A small network was shown many inputs. Here are its activations along a few directions, one row for each input.
In each table, some parts of the input vary, and every possible input appears once, in random order.
Descriptions start from the smaller parts, as in this example, which fits no table here: one of 4 places along a line, together with either a single point or (one of 2 separate values, together with one of 5 places around a ring) or one of 11 places around a ring.
Shared parts are said once, and a part with two or three values counts as separate values.
In the rows, zero is written as 128.

Other details of the inputs vary at random and push rows far along two fixed directions, the same in every table; ignore that.

Table:
x1: [129 116 131 147 126 141 124 137 128 148 133 134 139]
x2: [139 117 139 130 134 153 111 135 147 131 134 114 128]
x3: [122 121 143 144 135 129 147 152 134 123 123 142 133]
x4: [114 125 139 161 116 140 123 140 121 133 131 122 136]
x5: [125 127 128 163 137 126 147 143 134 134 124 150 139]
x6: [124 123 143 140 137 130 145 150 138 124 124 140 130]
x7: [116 111  91  93 108 126 138 121  57 121 110 142 148]
x8: [149 130 142 137 138 132 113 122 150 131 137 123 127]
x9: [111 123 145 157 120 135 115 144 117 125 135 124 130]
x10: [125 128 142 172 116 126 121 153 136 123 122 122 129]
x11: [120 115 133 157 113 149 121 143 123 121 129 114 136]
x12: [148 140 109  70 144 108 141  97 118 133 119 132 108]
x13: [124 117 142 149 131 142 123 141 118 137 129 134 138]
x14: [135 140 138 107 130 139 100 115 163 142 140 112 117]
x15: [136 135  97  79 121 107 129  96  87 126 121 138 134]
x16: [143 116 128 129 128 152 114 131 154 141 138 115 130]
x17: [135 119 139 150 131 125 125 150 123 128 117 136 131]
x18: [119 119 132 123 124 146 114 117 142 128 138 120 137]
x19: [112 124 119 133 114 129 134 129  87 132 122 130 140]
x20: [124 124 137 160 120 123 132 138 130 117 119 143 127]
x21: [136 116 131 162 128 126 142 137 133 131 123 145 129]
x22: [123 126 141 159 120 118 117 153 122 116 123 126 123]
x23: [153 126 123 101 134 150 108 116 168 146 142 105 118]
x24: [129 130 127 153 139 126 145 137 139 136 126 147 134]
x25: [130 137 137 132 125 116 112 139 135 121 127 117 113]
x26: [108 113 136 156 119 148 128 131 124 123 135 118 144]
x27: [104 113 105 114 115 131 146 114  73 123 124 130 149]
x28: [118 103 142 150 133 151 127 135 122 126 134 130 146]
x29: [149 143 108  64 145 107 141  93 120 134 120 130 107]
x30: [135 118 128 157 128 124 142 135 132 132 123 144 129]
x31: [149 129 131 133 132 126 117 136 158 143 128 125 123]
x32: [158 139 126 105 138 123 112 121 171 148 131 115 112]
x33: [134 128  96  38 143 127 135  82  98 139 130 121 128]
x34: [127 114 131 151 124 141 126 139 124 147 132 136 142]
x35: [132 145 137 102 134 126 125 126 178 128 132 121 112]
x36: [146 148 137 109 134 121 102 108 158 125 147 104 107]
x37: [121 125 107 118 117 107 148 120  83 117 108 154 132]
x38: [146 150 111  85 129 115 120  92 132 132 135 109 116]
x39: [113 129 146 162 122 131 143 153 148 119 126 127 130]
x40: [139 115 129 163 124 131 127 134 124 133 132 140 145]
x41: [148 149 131 113 131 126 109 104 163 132 142 102 113]
x42: [114 101  88  97 121 127 155 110  58 136 121 149 158]
x43: [128 131 134 153 118 121 123 144 129 125 120 121 126]
x44: [123 115 144 154 131 143 123 144 117 136 128 135 139]
x45: [116 121 138 150 116 139 115 138 123 133 129 134 139]
x46: [114 122 137 127 128 142 116 122 134 121 145 111 128]
x47: [119 127 142 165 123 118 133 141 122 110 126 134 118]
x48: [110 109 137 149 119 148 119 132 129 122 135 129 146]
x49: [143 152 132 113 134 120 125 107 169 130 133 108  99]
x50: [120 126 110 122 117 106 136 120  66 112 123 140 137]
x51: [132 152 134 101 135 125 133 122 176 130 135 108 108]
x52: [153 138 108  70 141 114 126  92 111 135 128 126 122]
x53: [137 136 133 100 130 143  98 119 158 126 144  93 107]
x54: [115 114 101 116 109 132 140 126  69 121 116 126 143]
x55: [112 136 103 113 127 106 154 122  85 120 109 158 139]
x56: [121 110 133 151 113 149 113 145 124 120 126 127 140]
x57: [128 148 141 104 138 121 126 129 171 121 138 112 103]
x58: [114 125 144 149 122 134 114 140 120 127 136 122 127]
x59: [118 127 142 165 123 118 133 141 122 110 126 134 119]
x60: [137 130 141 136 138 135 136 143 180 138 136 128 122]
x61: [126 134 137 100 136 142 105 107 161 127 152  96 113]
x62: [113 125 140 149 121 127 139 152 139 117 122 142 135]
x63: [127 124 134 150 117 122 117 147 128 123 116 135 132]
x64: [109 141  91 104 126 100 168 114  65 122 107 150 137]
x65: [129 122 136 159 117 128 116 134 124 119 128 137 141]
x66: [134 118 141 157 130 126 125 153 123 127 117 137 134]
x67: [130 159 137 114 146 118 122 118 167 124 139 116 103]
x68: [136 134 135 106 129 143  99 121 156 124 143  94 108]
x69: [124 116 132 151 129 129 150 153 138 131 124 145 138]
x70: [121 128 136 168 120 122 141 137 126 117 121 132 124]
x71: [111 141 102 117 128 106 161 119  82 122 111 146 135]
x72: [143 118 128 153 127 130 125 129 130 135 133 136 140]
x73: [121 122  95  99 111 100 142 127  60 123 100 152 141]
x74: [129 151 140  98 139 121 125 126 172 123 139 110 101]
x75: [141 124 127 101 140 149 115 104 171 147 150 109 125]
x76: [116 135 135 158 130 125 135 141 135 120 121 147 134]
x77: [131 143 111  93 149 112 150 112 110 132 117 144 125]
x78: [110 138 140 164 133 119 138 145 126 113 128 139 126]
x79: [141 153 106  63 155 109 145  97 124 137 121 134 114]
x80: [146 127 116  76 138 141 117 109 128 136 130 111 120]
Each input here is: one of 2 separate values, together with one of 5 places along a line, together with one of 8 places along a line.
The inputs of x58 and x14 match in every part but the place on the line of 5. If x25 is changed in the same way as x58 into x14, which row does it become?
Answer: x73
The inputs of x69 and x57 match in every part but the place on the line of 5. If x5 is changed in the same way as x69 into x57, which row does it become?
Answer: x78
The inputs of x46 and x27 match in every part but the place on the line of 5. If x9 is changed in the same way as x46 into x27, which row does it become?
Answer: x4
Change only the choice among 2 separate values in x68. List by row number the other rows that result.
Answer: x53

Table:
x81: [126 105 150 197 119 165 113 149 163 144 147 119 146]
x82: [131 102 164 207 120 165 103 167 156 136 139 116 145]
x83: [ 90 108 125 172  87 133 129 159  77 103 115 134 152]
x84: [138 127  71  28 130 120 141  62  76 142 126 134 142]
x85: [176 153 150 115 153 119  91 120 203 138 143 111  94]
x86: [ 62  84  96 120 119 137 198 153  17 115 106 179 182]
x87: [169 151 145 104 145 123  96 120 202 150 133 115  97]
x88: [ 79 105 109 135 102 114 161 133  11  97 115 147 154]
x89: [140 156 129 100 134 108 125 114 161 116 127 107  96]
x90: [167 147 114  76 152 120 134 101 163 146 129 124 100]
x91: [116  89  94 127 110 114 140 136   5 115 107 164 166]
x92: [141 168 134 101 123 112 107 118 196 124 134 100  92]
x93: [128 152 148  91 168 141 147 127 222 141 142 121 107]
x94: [ 98  99 174 238 105 157 109 182 141  95 133 115 142]
x95: [127  93 156 202 123 166 121 161 141 128 136 129 148]
x96: [ 92 120 154 211 116 113 154 166  94  95 118 153 136]
x97: [130 100 168 199 117 160  91 166 154 133 133 126 142]
x98: [149 139 122 115 142 121 135 103 160 139 131 139 129]
x99: [155 152  70  28 141  98 150  72 115 159 120 132 113]
x100: [124 156 147 111 135 141  91 106 165 128 153  89 105]
x101: [151 142  68  32 133  86 159  93  56 147 102 145 126]
x102: [128 168 129 108 141 105 123 107 138 124 129 119 103]
What is each input in this table made of?
Answer: one of 2 separate values, together with either a single point or one of 4 places along a line or one of 6 places along a line
The inputs of x100 and x102 match in every part but the choice among 2 separate values. If x83 is changed in the same way as x100 into x102, which row does it become?
Answer: x92
Change only the choice among 2 separate values in x98. List by row number the other rows that result.
Answer: x84

Table:
x103: [133 105 146 203 125 138 133 158 125 125 123 150 150]
x104: [135 143 118  98 129 105 129 116 105 128 123 128 116]
x105: [124 116 100 131 119 108 158 125  71 135 111 164 153]
x106: [140 149 108  43 124 127  91  77 132 133 144  82 105]
x107: [122 104 135 176 117 137 136 161 114 130 115 149 150]
x108: [107 112 106 121 125 127 161 136  75 128 113 154 155]
x109: [120 109  85  78 125 113 156 114  44 130 108 159 149]
x110: [157 160 121  76 143 108 114  94 160 128 132 107  94]
x111: [112 144 110  81 133 113 147 102 104 121 126 128 120]
x112: [101  99 160 218 127 157 142 166 135 121 131 148 156]
x113: [144 157 166 170 137 131  97 136 222 130 147 105  98]
x114: [130 159 142 103 141 134 114 120 189 128 142 100 102]
x115: [127 103 143 190 126 136 132 161 111 131 122 150 149]
x116: [130 107 141 155 116 164  95 132 137 134 145 107 140]
x117: [145 149 159 140 131 134  99 136 204 130 138 100  99]
x118: [123 134 124 104 127 118 125 123 113 119 126 128 122]
x119: [122 136 116  96 125 115 140 117 118 119 126 120 117]
x120: [132 119 126 123 133 139 136 130 144 134 132 125 128]
What is each input in this table made of?
Answer: one of 2 separate values, together with either a single point or one of 8 places along a line
The inputs of x105 and x113 match in every part but the choice among 2 separate values. If x112 is changed in the same way as x105 into x113, which row does it become?
Answer: x111

Table:
x121: [ 94  95 132 166 106 137 141 154  68 104 120 143 158]
x122: [124 141 113  91 127 112 133 115  93 116 120 121 115]
x123: [101 111 173 239 119 158 117 168 153 114 141 136 149]
x124: [128 123  87  54 133 117 154 111  89 139 108 142 134]
x125: [108 110 113 139 101 105 141 149  47 104 103 149 139]
x126: [145 136 124  83 142 134 124 126 169 148 134 118 115]
x127: [139 152 131  97 129 117 112 120 148 118 129 102 103]
x128: [155 134 123 102 132 143  91  98 151 151 144 105 124]
x129: [107  97 115 135 121 124 164 145  59 122 109 169 164]
x130: [120 131 120 102 132 114 129 114  94 110 129 125 122]
x131: [134 142  81  56 137  93 158  81  76 127 119 143 125]
x132: [140 149 141 128 123 119 102 124 173 131 134 112 106]
x133: [129 136 154 130 138 139 107 127 159 127 146 101 108]
x134: [151 142 137 135 127 119 116 125 181 134 132 118 105]
x135: [129 148 140 128 139 123 113 112 158 125 143 117 115]
x136: [ 97 100 108 133 101 127 147 153  50 116 112 140 152]
x137: [117 133  97  71 122 117 140  95  87 130 125 132 138]
x138: [149 147 145 126 144 123 119 138 181 132 127 122 109]
x139: [130 147 134 110 138 127 116 107 151 139 142 112 113]
x140: [128 129  96  62 143 116 154 102  84 134 118 149 131]
x141: [150 139 138 115 138 115 119 134 164 135 124 130 108]
x142: [141 146 146 156 137 131 124 130 184 130 136 117 112]
x143: [129 135 123  82 127 140 111 114 152 128 134  98 113]
x144: [148 152 123 114 131 113 128 117 165 132 127 117 108]
x145: [160 114 143 135 144 152  99 129 163 151 139 122 131]
x146: [130 155  93  70 122  95 138 100  90 126 112 130 120]
x147: [108 105 119 173 119 120 164 142  67 123 116 160 155]
x148: [ 99 121 122 175 111 115 150 148  64 112 110 156 150]
x149: [111 112 127 170 126 116 161 161  71 117 103 169 150]
x150: [155 124 128  92 131 145  86 104 140 139 143  97 118]
x151: [139 136 151 135 154 128 122 131 171 129 138 131 116]
x152: [143 136 133 125 130 142 121 128 188 144 142 108 118]
x153: [132 140 147 140 126 148 102 135 193 142 148 100 118]
x154: [137 138 127 118 139 136 130 107 162 134 141 121 120]
x155: [113 101 168 236 116 158 131 170 164 119 138 138 152]
x156: [111 102 157 227 113 158 132 174 162 123 128 134 151]
x157: [138  91 157 233 117 162 110 162 146 133 136 135 157]
x158: [126 140 123 104 125 138 116 113 158 137 134 108 123]
x159: [132 132 102  65 147 109 153 106  85 141 118 145 126]
x160: [ 93 101 127 165 112 135 144 149  60 104 119 147 152]
What is each input in this table made of?
Answer: one of 4 places along a line, together with either a single point or one of 9 places along a line
The inputs of x122 and x149 match in every part but the place on the line of 4. If x121 is changed in the same way as x122 into x149, which row does it become?
Answer: x129
Change only the place on the line of 9 in x135. List by row number the other rows that result.
Answer: x123, x132, x137, x139, x146, x148, x153, x158
Change only the place on the line of 9 in x156. List by row number the other rows that result.
Answer: x131, x134, x142, x144, x147, x152, x154, x155
